A small network was trained on invented records. Each row is its activation on one of them, seen along a few directions.
Here are examples, each followed by its value of one field, C.
The word missing means that the record has no C.
Other fields move the rows too, some of them a lot.
Strong random noise was added to every row along 4 fixed directions; ignore it. To show where, here is one row again and again, with new noise each time:
[ 446 -103   88  334   24 -200   87 -401   -1 -351  -54  117  -97 -149
  -56  230   53 -350 -199   49]
[-336  540  -27 -352 -272  619  -70  168  -55  303  -84  274  165   15
  288 -311   27  186 -197  316]
[ 316  128  -55 -312  145  301  167  105  219  219 -161 -164  -31  -93
  219 -473   25 -119  -64  282]
[  88 -102   39 -285  284  115  253   91  444   77 -553   65 -154 -147
  296 -345 -118  -11  -59  507]
[-336   36   21 -364   -9  212  156 -104  101   75 -133    9  -34   57
  117 -269 -136  149 -185  392]
[ 909   45  -28  399  -94 -129   25 -531 -312 -288  549 -312   12  -79
 -268  134  242 -605 -208 -325]

[ 499 -118 -104 -395  278  121  285  -46  181  186   87 -594  -95   -3
    7 -587   18 -239  -56  180] => c9
[ 100 -500  144  176  216 -500  270 -525  140 -485 -171  -26 -266  -40
 -122  217 -166 -173 -177  216] => c10
[ -55  202 -194 -444 -152  305   50  119 -176  322  414 -455  150  159
  -52 -419   90   44   19 -105] => c1
[ 271  -66   10   82   12  -88   79 -222  -35 -163   98  -81  -38  -27
  -78   24   63 -212 -120   -7] => c2
[  71  523 -213 -438 -229  589  -60  397 -162  513  305 -294  253   68
   96 -516  223   19   56 -122] => c4
[ 483 -163    4  120  137 -166  132 -193   74 -171   -6 -135  -95  -90
  -55   -9   73 -307  -77    8] => c9
[-428  334   45  -42 -335  272 -126  -42 -188   -9   15  373  120   49
  104   82   23  160 -207  148] => c6
[-193  384   33  138 -383  232 -187 -106 -292  -79  161  382  167   29
   10  208  131    8 -217  -27] => c6
[-356  -16  104 -176   42   82  121  -10  229  -61 -487  356 -109  -57
  251  -57 -159  169 -150  479] => c14
[-170   77   78 -132   24  178   84   43  196  -14 -426  339  -53  -89
  197  -88  -40   52 -170  422] => c4
[ 108 -556   67   98  292 -498  280 -180  292 -338 -401  -42 -236 -103
  -86  175  -90 -124   47  140] => c7
[ 492  130 -160 -273  -72  266  116 -216 -286  169  705 -738   55  142
 -203 -497  168 -271 -136 -143] => c9
[  60  169   36  101   36  124 -105  346  219   72 -458  417   -2 -184
  314    8   47   38   72  144] => c3
[ 390  258  -13  384  -71   22 -269  170 -149   40  155  149  108  -97
   20  245  171 -132  144 -373] => missing
[ 277  511  -71  304 -439  228 -260   44 -408   13  344  190  269  -65
  -61  245  335 -226  -49 -400] => c11
[ 370    1   91  203  106  -59   72  -55  184 -191 -378  293 -112 -215
  197   81   37 -218 -101  216] => c10
[ 384   23 -143 -280  -75  106  153 -405 -347   58  831 -821   25  210
 -294 -398   84 -243 -168 -196] => c15
[ 235   97  140  403   20  -64  -58   65  252 -257 -684  765  -64 -320
  303  352   66 -180  -99  238] => c15
[ 327   87   60   15  153  150   81  174  332   17 -573  319  -96 -251
  339 -136   39 -142  -53  368] => c8
[-434   19    6   74 -372 -103  -62 -310 -392 -221  343   30   87  158
 -250  293   21   77 -140 -164] => c4
[ 241 -408   60  173   40 -396  227 -730 -188 -467  381 -350 -158   92
 -420  187  -16 -312 -279  -36] => c5
[ 153 -249   72 -178  322  -87  279  -83  395  -64 -484   16 -193 -132
  163 -192 -123  -97 -105  455] => c13
[ 669 -411    1  230  452 -336  132   51  317  -87 -158 -279 -195 -156
  -69  -23    5 -268  244 -133] => missing
[ -60  -26   56  226 -246 -173  -31 -506 -326 -336  348   47   26   89
 -258  327   39 -144 -270 -112] => c13
[-158  285   10  103 -398  172 -144 -281 -412 -127  411  112  130   91
 -128  158  113  -29 -266  -91] => c5
[ 186  -64  -25 -120   65   15  151 -160   47  -40   55 -197  -42    1
  -29 -187   13 -156 -120   89] => c12
[-508  415  134  124 -390  270 -173 -118 -163 -119 -225  746  133  -36
  157  308   12  135 -317  258] => c11
[ 432  185  -48   98 -195   51   -3 -408 -378 -113  605 -320   70   60
 -197  -23  154 -319 -226 -215] => c10
[ 704  210  -98  150 -135  100  -29 -216 -276  -45  490 -300   93  -33
 -147  -81  265 -446 -140 -290] => c12
[ 619   94  112  391  163  -18  -20  241  371 -148 -732  570  -93 -405
  394  139  142 -308   21  199] => c13
[ 904  634  -73   43   27  576 -107  474  208  345 -375  293  122 -372
  472 -331  339 -387  -18  140] => c8
[ 211   19 -180 -352  -14  114  125   20 -130  214  442 -628   68  127
 -151 -374  114  -95   61 -180] => c14
[-374   50  138  211 -221  -31  -70 -196  -82 -297 -209  533  -22  -35
   46  341  -29   84 -223  198] => c5
[-325 -157  -12 -297 -256  -27  202 -799 -489 -183  816 -616   -6  358
 -458 -129  -97  -21 -414   29] => c7
[  52  174   73  467 -128  -70 -284  108 -119 -101  -63  441   76  -88
   36  442   74   -4   93 -243] => missing
[-326  -87  -29  -79 -194 -117   64 -308 -227 -131  324 -156   51  152
 -226  121  -41   42 -127  -83] => c1
[-342  140   32   35 -205   63  -68  101  -32  -55 -228  397   77  -37
   90  209   31  128  -26   71] => c2
[ 283  165  -39   22   34  158  -63  243   86  144  -76   25   44  -98
  153 -156  106  -81   78  -42] => c3
[-321  120   -5 -423   39  291  107  174  211  205 -297  100   -1    8
  243 -334  -87  193  -89  400] => c2
[ -56   93  -33 -249 -129  168   82 -247 -194   26  333 -286   16  122
  -84 -238   -2  -31 -217   85] => c14
[ 483   25  -38 -278  318  214  224  256  414  209 -417 -117 -116 -176
  335 -516   16 -158   39  353] => c15
[ 446 -168  112  350  281 -231   48   71  371 -203 -615  398 -152 -296
  194  210   17 -226   30  180] => c3
[-463 -254   53  -95 -173 -185  147 -593 -275 -307  400 -225  -56  247
 -325   91 -128   78 -279   47] => c7
[ 114  404  126  266 -133  280 -129  210  185  -81 -713  880   19 -326
  466  180   93  -90 -157  346] => c12
[-444  -83   49 -394   54  123  202 -143  159   32 -235   36  -71   67
   82 -236 -187  174 -222  494] => c6
[ 338   52 -173 -421   28  204  157 -109 -143  236  577 -757   49  159
 -163 -544  100 -175  -65 -100] => c11
[ -76  316 -162 -703   43  583  113  387  163  540  -24 -277   88   68
  283 -771    6  151   -7  294] => c1
[-432  395  -24 -162 -394  369 -122 -102 -307   88  292  160  190  146
  -20  -33   59  150 -240   44] => c8

Which value of C does each new row have?
[ 177  -44  -32  -71   -1   -4   94 -156  -47  -55  165 -208  -43   26
  -37 -144   18 -122  -94   21] => c1
[ 505 -327  -76   20  330 -269   93   -5   50   45  349 -641  -99   63
 -213 -150   -3 -149  259 -331] => missing
[-196  -36   12   94 -331 -142  -10 -636 -495 -315  671 -196   60  226
 -421  244   32 -105 -325 -190] => c4
[  25  638  -23  117 -447  498 -279  135 -318  105  159  394  225  -48
  152   32  253  -38 -172  -57] => c5
[-399 -257  138  134 -113 -310   98 -521 -129 -428   71  134  -91  107
 -183  314 -139   46 -251  115] => c10
[-252  500  -70 -280 -435  495 -116 -131 -435  205  519 -110  212  192
  -28 -235   93   74 -267    4] => c13
[ 245 -226   14  -82  154 -181  232 -391   34 -175  122 -301 -122   22
 -127  -94  -56 -208 -177  127] => c10
[-205  767   51   66 -469  576 -293  171 -252  125  -64  660  250  -84
  313   86  179   93 -230  123] => c10
[  86  275   13  -96 -102  313   17   23   26   73 -152  174   46  -82
  201 -187   58  -79 -166  222] => c12
[ 196 -411   87   -8  361 -282  272  -63  421 -209 -500   19 -256 -140
  127  -74 -117 -108    6  335] => c6
[ 522 -202  -21 -113  280  -57  249 -134  219  -32  -89 -299 -146  -87
    5 -272   21 -280  -64  186] => c8
[ -67  431  -34 -174 -243  402  -63  -12 -177  147  149  120  146   37
  112 -168   91    4 -208  114] => c10
[  -2  385  -22  -79 -207  370  -85  109  -84  118  -37  238  120  -44
  160 -113  139  -23 -150  107] => c7
[ -60  212  -64 -200 -296  249    8 -337 -408   27  628 -368  114  195
 -197 -220   60  -70 -263  -82] => c12
[-712   99   89 -458    0  322  133  158  299  125 -601  397  -55   -2
  378 -282 -234  378 -158  656] => c12
[-405 -184  -46 -110   76 -142  -30  307   52  138  -32 -126   14  108
  -70   54 -104  306  366 -202] => missing
